A small network was shown many inputs. Here are its activations along a few directions, one row for each input.
In each table, some parts of the input vary, and every possible input appears once, in random order.
A made-up example of a description, with smaller parts first: values(3) and (point or ring(11) or (line(4) and ring(5))).
Shared parts are said once, and a part with two or three values counts as separate values.
In the rows, 128 means zero.

Other details of the inputs shift rows strongly along two fixed directions, in all tables alike. That doesn't count.

Table:
r1: [ 96 138 113 107 127 121 173 105  94 112 141  60 141  83  58]
r2: [125 183 130 168 129 159 154 118 117 156 133 164  98 159  95]
r3: [137 128 145 108 100 155  81 106 142 154 161 133  97 122 137]
r4: [119 188  96 191 139 137 237 110 130  97  98 107 148  74  71]
r5: [121 113 130 176 148 118 145 151 108 104 123 135  91 174 114]
r6: [142  94 155  61 119 139  33 143 143 164 142  96 176 150 215]
r7: [118 112 124 134 126 100 149 112  88 109 123 108  88 123  69]
r8: [129  75 125 136 150 112 126 108 127 103 132 109 137 102 139]
r9: [159 107 168  85  99 146  17 149 167 177 149 161 123 191 206]
r10: [137 168  81 173 127 130 209 103 142 101  97 118 111  81  53]
r11: [134 134 120 152 131 107 177 159 161 129  82 137 109 154  99]
r12: [ 81  86 132 126 186 167 144 148 101 126 137  88 246  66 169]
r13: [110 127 113 143 180  80 200 128 141 108 117  86 145  77  73]
r14: [122 133 111 181 145 135 191 151 126 120 114 117 136 126 121]
r15: [ 86 128 126 159 174 115 195 134  80 128 131  56 195  99  95]
r16: [189  90 102 105 120 112  60 129 177 118 133 162 169 113 228]
r17: [170  81 117 133  91 123  85 128 143 107 124 179  59 156 166]
r18: [122 145 116 148 126 149 129  90 141 131 131 149 186 102 180]
r19: [148 159 101 146  80 133 118  97 140 119 113 205  35 163  91]
r20: [109  64 130  73 178 128 105 139 137 126 141 103 239  40 191]
r21: [140 118 145 105 146 147  83 110 170 185 132 142 216 129 199]
r22: [ 97 214 149 163 116 151 203 116 117 139 133 108  72 114  33]
r23: [121 181 102 177 114 145 155 128 127 133 114 178  98 168  99]
r24: [171 160 106 156  90 113 128 160 160 112  74 197  44 207  92]
r25: [110 164 119 139 155 154 186  66 139 159 137  99 181  49  88]
r26: [168 115 113 130 103  89 120 155 155 111 112 184  41 162 126]
r27: [104  91 146  88 142 137 104 108 102 120 170  53 249  80 202]
r28: [133 153 131  81 115 111 113 140 128 138 139 101  83 122 101]
r29: [111 123 147 144 126 105 152 125  80 104 125 114 106 140 100]
r30: [132  92 149 101 105 128  71 182 119 117  93 203  49 206 119]
r31: [107 143 134 139 138  86 179 151 106 130  90 104 102 161  43]
r32: [ 98  81 125 106 155 152 136 119 109 112 127 110 175  54 129]
r33: [119 146 131 128  97 129 119 158  77 112 142 129  57 201  83]
r34: [165 148 100 179 105 141 124 154 129 105 109 180  79 184 132]
r35: [140 122 146  81 133 130  71 121 165 170 172 114 172  93 186]
r36: [128 131 153 101 109 151  87 120 103 130 149  99 119 129 166]
r37: [135  86 149 149 128 115 103 126 116  93 133 149 102 156 170]
r38: [107  92 135 136 187 101 161 136 156 129 106  76 216 107 138]
r39: [178  60 146  78  95  77  13 151 114 116 147 182  59 196 185]
r40: [134 165 145 147 115 155 129  92 125 143 139 171 108 136 134]
r41: [137  96 131  59 120  99  74 136 123 125 162 102 154 125 161]
r42: [114 174 145 155 116 159 135 143 119 157 150 132  84 161  92]
r43: [150 154 119 135  91 121  94 137 166 143  91 216  69 214 125]
r44: [125 111 142  81 108 111  86 153 122 132 128 112 133 180 129]
r45: [ 62 147 131 150 171 150 230 128  91 102 109  86 176  43  63]
r46: [129 138 141 114 112 156  87 148  98 144 150 104 104 163 149]
r47: [164 104 111  91 122 118  51 109 180 145 144 175 185 115 231]
r48: [141 122 128  92 170 135 106  87 170 174 160 113 248  52 199]
r49: [117 169 125 112 101 137 150 114 102 127 128  90  48 116  47]
r50: [110 146 119 179 143 128 222 122 130 107 110 100 145  83 108]
Description of these inputs: ring(5) and (point or ring(9)).
Changing only the ring(5) part turns r22 into r35. The same change can be made to r18. Which row results?
Answer: r47
Changing only the ring(5) part turns r34 into r4. The same change can be made to r5. Which row results?
Answer: r37
Which other rows agree with r10 in the ring(5) part? List them by row number.
Answer: r1, r3, r7, r8, r17, r19, r25, r32, r49
Which other rows agree with r9 in the ring(5) part? List them by row number.
Answer: r6, r11, r21, r24, r30, r31, r38, r43, r44

Table:
r51: [127 119 132 154 134 139 132 143 135 127 112 156 120 150 139]
r52: [118 132 120 129 140 111 163 120 132 125 126  82 138 102  95]
r53: [147 120 118 119 117 121 114 130 131 112 129 149 102 125 140]
r54: [144 176 121 132 110 137 132 110 155 154 132 141 101 130 108]
r55: [142 102 139 113 112 120 100 123 123 115 133 135  92 137 137]
r56: [146 135 110 128 118 111 134 136 137 117 122 133 103 132 114]
r57: [109 131 119 139 167 116 191 112 136 120 127  80 188  50 111]
r58: [115 123 148 129 135 140 119 144 107 135 137 117 121 147 132]
r59: [116 142 144 120 131 116 136 141 115 138 129 116 106 157  95]
r60: [134  84 134 119 154 126  97 125 155 145 129 127 222 119 206]
r61: [138 124 122 132 130 116 130 138 149 132 109 158 100 144 112]
r62: [137  54 139 110 148 140  57 115 143 138 145 153 218 110 239]
r63: [116 139 140 127 118 147 127 152 102 130 130 123 103 154 109]
r64: [122 142 120 155 127 144 149 145 131 123 104 152 115 146 113]
r65: [148 119 122 110 105 118 102 130 128 119 127 124  99 146 128]
r66: [135 119 131 137 105 138 109 138 112 113 128 128 103 157 141]
r67: [142 116 138 129 110 109 106 131 123 122 126 127 102 167 135]
r68: [145 131 115 138 127 104 143 134 136 120 123 132  97 132 108]
r69: [132 118 122 131 119 138 109 130 128 121 117 178 110 148 134]
r70: [125 137 120 127 124 131 142 133 140 123 105 158 104 119 102]
r71: [125 147 117 139 126 120 146 138 141 130 102 151 118 149 107]
r72: [134 136 121 145 134 102 154 133 133 119 125 127 119 142 116]
r73: [125  59 159  83 145 143  41 122 117 142 170 118 206 116 230]
r74: [142 176 128 138 107 137 132 111 147 153 132 146 110 151 120]
r75: [145 159 133 147 104 160 108 120 140 148 139 156 104 156 151]
r76: [117 147 139 113 120 122 123 144 115 135 129 120 108 157 101]
r77: [141 166 130 128 105 144 118 103 148 145 135 156  90 124 121]
r78: [100 138 123 149 146 123 184 108 105 116 126  90 139  95  78]
r79: [143 115 122 140 122 136 110 142 125 114 133 142 131 144 172]
r80: [137 156 130 136 109 152 104 100 135 145 144 161 112 135 141]
r81: [134 142 113 140 123 111 149 136 130 120 123 127 130 136 121]
r82: [142 108 125 139 123 120 111 125 115 113 135 160 103 143 147]
r83: [120 142 131 102 125 124 131 142 121 137 132 111 112 129  92]
r84: [ 78 143 128 121 167 142 180 116 102 139 137  63 208  59  94]
r85: [122 118 149 100 121 128 104 137 116 133 137 133  91 136 118]
r86: [130 123 132 131 131 126 134 130 142 123 108 161 101 127 112]
r87: [116 135 137  98 122 134 117 136 115 130 133 125 100 124 104]
r88: [102 150 115 135 155 118 191 113 123 130 118  52 202  79 102]
r89: [131 118 127 111 107 124 115 123 122 115 129 127 101 121 124]
r90: [109 133 120 167 168 128 187 127 125 119 126  78 192  79 125]
r91: [120 130 122 131 118 131 140 117 103 111 128 122 114 126 104]
r92: [148  74 126  93 141 135  61 128 166 143 135 136 219 107 227]
r93: [124 124 135 150 124 130 133 133 115 115 127 116 105 148 125]
r94: [133 117 142 100 124 120 102 141 123 141 138 123 102 146 122]
r95: [101 140 104 146 163 129 192 109 118 117 129  88 198  60 111]
Changing only one part turns r59 into r58. The same change can be made to r88. Which row results?
Answer: r66
Changing only one part turns r93 into r78. The same change can be made to r79. Which row results?
Answer: r95
What do these inputs look like to the network?
Answer: ring(5) and (point or (values(2) and line(4)))
Which other rows agree with r53 in the ring(5) part? List them by row number.
Answer: r55, r57, r70, r77, r85, r86, r87, r89
Change only the values(2) part in r71. List by row number the other rows that result.
Answer: r60
